A small network was shown many inputs. Here are its activations along a few directions, one row for each input.
Each table varies a few parts of the input and shows all the possible inputs, shuffled.
Descriptions start from the smaller parts, as in this example, which fits no table here: one of 3 separate values, together with either a single point or one of 11 places along a line or (one of 5 places around a ring, together with one of 6 places along a line).
Shared parts are said once, and a part with two or three values counts as separate values.
(in the rows, 128 means zero)

Other details of the inputs vary at random and push rows far along two fixed directions, the same in every table; ignore that.

Table:
R1: [138 156 147 123 131 111 142 116 135 137 149]
R2: [111 105 121 129 177 171 121 138 136 145 124]
R3: [140 129 116 119  92 119 121 129 121 106 117]
R4: [109 114 124 135 179 172 113 144 139 145 119]
R5: [122 132 133 127 160 144 140 128 135 137 134]
R6: [135 150 145 123 131 114 153 117 133 133 152]
R7: [126 114 112 124 140 161  91 140 125 122 100]
R8: [111 124 146 141 160 142 124 130 129 152 138]
R9: [124 138 154 145 131  96 150 123 131 132 147]
R10: [140 140 136 124 115 111 146 124 134 134 139]
R11: [125 103 109 127 134 156 104 142 128 127  97]
R12: [128 110 116 139 102 114 125 123 108 101 122]
R13: [139 136 134 123 115 106 149 124 136 137 141]
R14: [131 152 144 125 129 112 148 118 136 132 154]
R15: [135 132 129 119 117 107 153 119 132 133 148]
R16: [120 134 147 137 135 127 125 124 124 146 139]
R17: [138 157 144 123 134 107 146 118 136 136 145]
R18: [116 130 149 145 139 115 128 130 128 136 128]
R19: [136 153 137 126 116 105 139 118 136 132 143]
R20: [139 126 113 112  98 118 134 123 116 104 121]
R21: [126 136 147 146 125  99 152 116 127 128 149]
R22: [124 123 138 143 115 107 129 129 121 119 119]
R23: [121 109 107 127 137 162  91 142 124 118  97]
R24: [129 111 116 131  91 124 116 132 109 110 113]
R25: [123 141 138 128 154 138 111 130 139 140 134]
R26: [144 136 117 118 101 116 116 127 122 112 112]
R27: [132 148 137 117 119 108 144 115 131 124 154]
R28: [116 132 128 128 154 141 134 127 135 138 141]
R29: [127 128 132 127 146 130 125 130 141 150 132]
R30: [143 131 117 118  99 118 132 129 120 108 116]
R31: [ 91  73 107 141 217 216  97 162 141 155  97]
R32: [121 131 134 122 159 145 134 125 133 136 141]
R33: [133 137 120 126 111 123 114 127 130 123 119]
R34: [141 144 138 124 115 108 134 121 137 137 137]
R35: [126 136 139 137 118 112 143 119 120 132 149]
R36: [126 127 131 128 147 130 132 129 140 149 133]
R37: [128 108 108 131  91 127 114 128 103 103 120]
R38: [135 126 109 123  89 120 129 128 120 105 116]
R39: [125 134 138 126 157 145 131 132 135 139 135]
R40: [146  72  60 114  38 144  90 147  94  65  52]
Each input here is: one of 5 places along a line, together with either one of 2 separate values or one of 6 places along a line.
Question: Changing only the place on the line of 5 turns R6 into R1. The same change can be made to R14. Which row results?
Answer: R23
Question: Changing only the place on the line of 5 turns R4 into R38. The same change can be made to R10. Which row results?
Answer: R40
Question: Change only the place on the line of 6 in R7. List by row number the other rows that result.
Answer: R25, R26, R29, R33, R34
Question: Change only the choice among 2 separate values in R37. List by row number the other rows that result.
Answer: R12
Question: Change only the place on the line of 6 in R20. List by row number the other rows that result.
Answer: R2, R15, R27, R28, R32
Question: Change only the choice among 2 separate values in R21. List by row number the other rows that result.
Answer: R35
